Read these off the grid that follows. Counting starts at 1.
1) Read off the entry in the top-right corner.
2) Read off the entry in row 1 and column 1.
3) Read off the largest entry.
4) Read off the entry directly below the largest entry.
5) Read off the entry in row 3 and column 2.
6) Read off the entry in row 3 and column 3.
7) Read off the entry in the bottom-right corner.
[[119 131 138 127 120 125 132 136 131 135 120 123 135 123 116 116]
 [151 132 108 122 124 141 136 115 108 124 114 134 131 124 140 140]
 [118 120 131 140 123 123 129 139 128 126 125 114 127 124 126 123]
 [123 119 121 142 121 126 132 130 120 113 121 111 122 124 139 131]
 [132 124 115 132 121 131 135 118 114 121 117 123 129 123 139 134]
 [122 134 135 121 119 128 135 124 128 140 116 132 141 123 117 118]
 [119 119 131 140 127 123 127 138 129 125 134 117 122 128 130 125]
 [118 121 133 139 126 122 128 139 132 127 132 117 126 126 122 122]
 [124 135 133 121 119 130 136 120 127 139 114 138 143 123 118 119]
 [118 125 134 136 115 126 137 135 125 131 111 119 136 117 118 117]
 [117 126 137 133 121 124 130 138 131 132 122 121 132 124 117 118]]
1) 116
2) 119
3) 151
4) 118
5) 120
6) 131
7) 118

Questions about the grid below. Indices start at 1.
1) Find the top-left entry.
2) Find the bottom-left entry.
3) Find the entry at row 2, column 1.
4) Find the entry in row 1 and column 3.
5) Find the entry directly below 150.
6) Find the entry at row 3, column 1.
7) Find the entry in row 1 and column 2.
[[132 124 118 116 117 120 126 131 136 140 141 140 135]
 [132 122 116 118 124 132 139 141 138 128 116 109 111]
 [131 125 119 116 116 119 124 129 134 138 141 141 138]
 [132 122 117 116 121 128 135 140 141 137 128 117 109]
 [132 118 117 127 138 141 130 113 110 130 150 144 122]
 [131 123 117 116 121 127 134 139 141 139 132 121 112]
 [132 116 122 136 141 125 108 126 151 136 112 116 130]
 [132 119 116 123 133 140 140 130 114 108 120 141 151]
 [132 119 116 124 134 141 139 126 111 110 128 147 148]
 [132 116 129 141 127 108 136 147 116 116 132 145 128]
 [131 123 117 116 119 124 131 137 141 141 138 130 120]
 [132 122 116 117 123 130 137 141 140 133 122 112 108]]
1) 132
2) 132
3) 132
4) 118
5) 132
6) 131
7) 124

B =
124,117,116,111,113
130,122,135,140,146
128,147,154,127,122
Counting starts at 1.
The entry just right of 117 is 116
Give the entry in the bottom-left corner.
128
The entry in row 1 and column 2: 117
The entry in row 1 and column 1: 124

data =
[[131 134 126 103 132 128 131 147 119 129 133 142 135 118]
 [124 126 133 133 125 128 126 132 123 132 123 124 121 127]
 [129 127 127 127 128 127 127 129 127 126 127 127 126 128]
 [128 124 128 130 133 138 131 135 128 125 127 128 135 132]
 [129 128 128 131 129 119 131 147 110 144 137 127 128 141]
 [124 134 107 124 132 131 131 124 127 122 122 119 130 136]
 [126 120 136 124 121 127 127 136 124 135 124 124 122 129]
 [126 119 132 144 118 137 130 141 134 124 113 121 116 127]
 [128 142 123 143 101 147 109 138 128 111 133 132 140 125]
 [119 131 126 132 142 127 129 129 122 140 118 128 138 134]]
Rows and columns are numbered from 1.
Read off the entry in row 1 and column 2.
134
Read off the top-right entry.
118
Read off the top entry of the column that holds the smallest entry.
132
Read off the entry in row 1 and column 1.
131
Read off the entry just right of 109.
138
The entry in row 3 and column 1 is 129
Read off the entry just right of 113.
121
Read off the bottom entry of the column that holds the smallest entry.
142
Read off the entry in row 2 and column 1.
124
Read off the bottom-left entry.
119
Read off the entry at row 3, column 3.
127
The entry in the bottom-right corner -> 134
The entry in row 1 and column 3: 126
The entry at row 3, column 2 -> 127
The entry just right of the smallest entry -> 147
Read off the entry directly below 143.
132

147	120	139	152	121	152	122
The 4th entry -> 152
What is the first entry from the left? 147
What is the entry just right of the smallest entry? 139

m = array([142, 122, 149, 149, 118, 132,  99, 120, 124, 151, 117, 132])
The entry just right of 99: 120
Find the entry just left of 122.
Answer: 142

143	144	139	114	111	145	147	143	112	149	142	109	109	108	143
141	143	142	111	113	139	141	140	113	144	144	111	110	114	147
140	144	145	111	114	139	140	144	117	142	143	116	113	115	140
113	118	114	146	139	118	116	120	142	115	118	144	143	144	116
143	135	143	108	114	145	141	144	106	145	143	108	116	113	147
112	111	112	144	144	109	115	113	140	113	116	142	140	143	116
Indices start at 1.
The entry directly below the smallest entry?
Answer: 140
The entry at row 1, column 1?
Answer: 143
The entry in the bottom-left corner: 112
The top-right entry -> 143
The entry just left of the largest entry?
Answer: 112
The entry in row 1 and column 3 is 139
The bottom-right entry -> 116
The entry in row 3 and column 1?
Answer: 140
The entry just left of the smallest entry?
Answer: 144
The entry directly above the smallest entry?
Answer: 142
The entry at row 1, column 2?
Answer: 144
The entry at row 2, column 1?
Answer: 141
The entry in row 3 and column 2?
Answer: 144
The entry just right of 110: 114
The entry just right of 135 -> 143
The entry just right of the largest entry -> 142

Questions about the grid below.
1) Read off the entry in the bottom-right corner.
2) Read off the entry just left of the smallest entry.
3) Read off the third entry on the main diagonal.
4) Read off the top entry of the column that holds the smallest entry.
5) Read off the entry in the top-left corner.
6) Read off the entry in the top-right corner.
7) Read off the 2nd entry on the diagonal from the top-right corner.
8) Read off the smallest entry in the last row.
[[154 149 152  98 152 103]
 [134 133 134 121 134 122]
 [118 120 118 140 119 138]
 [147 144 147 105 147 108]
 [145 142 144 109 144 111]
 [145 142 143 109 144 111]
 [149 144 146 106 148 108]
 [114 117 115 143 115 141]
 [109 112 109 151 110 148]
 [141 139 141 113 141 115]]
1) 115
2) 152
3) 118
4) 98
5) 154
6) 103
7) 134
8) 113

Questions about the row below.
1) Which number is the entry just right of 126?
2) Which number is the entry just left of the smallest entry?
103,126,100,139,136,149,132,124
1) 100
2) 126

arr =
[[134 144 136 118 122 142 145 131 106 108 105 150]
 [138 148 109 145 126 135 144 114 123 131 137 127]
 [151 140 138 143 121 119 147 121 112 139 132 132]
 [143 137 116 150 116 123 139 145 120 147 140 107]
 [151 124 149 128 132 144 124 128 145 106 128 114]
 [121 150 110 131 108 108 142 111 118 137 137 133]]
Indices start at 1.
The entry in row 1 and column 3 is 136
Which number is the entry directly below the smallest entry?
A: 137
Which number is the entry at row 1, column 2?
A: 144
The bottom entry of the column that holds the smallest entry -> 137
Which number is the top-left entry?
A: 134
The entry in row 2 and column 3: 109
The entry in row 3 and column 1 -> 151
The entry just left of the smallest entry: 108
Which number is the bottom-left entry?
A: 121
The entry just right of the smallest entry -> 150
Which number is the bottom-right entry?
A: 133
The entry at row 2, column 2: 148
Which number is the entry at row 3, column 3?
A: 138

[[152 141 122 104 152 117 102 148 121]
 [145 131 143 116 129 139 123 126 133]
 [135 120 108 119 108 112 142 113 111]
 [123 138 141 136 146 138 120 147 140]
 [120 112 141 139 115 140 144 120 109]
 [149 112 148 113 120 145 144 123 124]
 [114 128 118 146 129 116 128 133 113]
 [152 128 133 104 129 141 132 117 127]
 [138 148 116 112 154 114 103 150 121]
 [121 145 127 141 146 116 109 133 143]
 [127 101 146 117 125 147 136 104 118]
 [150 138 119 103 153 115 100 141 118]
 [140 127 134 123 137 138 133 146 136]
 [146 117 137 101 126 143 113  99 130]
 [144 144 113 110 127 109 124 134 123]]
The second entry from the end, reading row by row: 134
Give the smallest entry in the first row.
Answer: 102
Give the 2nd largest entry.
Answer: 153
Give the entry in the bottom-right corner.
Answer: 123
The second entry, reading row by row is 141
The entry directly below the centre entry is 154
The top entry of the column that holds the largest entry -> 152
Give the entry just left of the largest entry.
Answer: 112
The first entry of the smallest entry's row -> 146
Give the 3rd entry on the diagonal from the top-right corner.
Answer: 142
The 1st entry in reading order -> 152
Give the entry directly below the largest entry.
Answer: 146
The bottom entry of the column that holds the largest entry is 127
The 2nd smallest entry: 100
Give the fourth entry, reading row by row.
Answer: 104
The entry in the top-right corner: 121
The smallest entry in the last row -> 109
Give the entry just right of the centre entry.
Answer: 141
The top entry of the column that holds the smallest entry is 148
Give the 3rd entry from the end, reading row by row.
Answer: 124
The entry directly above the smallest entry is 146
The entry directly above 135: 145
The third entry in reading order -> 122
Give the entry just left of the centre entry.
Answer: 104
Give the entry directly above the centre entry.
Answer: 129
Give the entry at the centre.
Answer: 129
The bottom-left entry -> 144
Give the smallest entry in the first column.
Answer: 114

Read these off the row that follows.
1) What is the entry just left of 129?
2) What is the entry just left of 127?
[104 127 131 136 125 131 129]
1) 131
2) 104
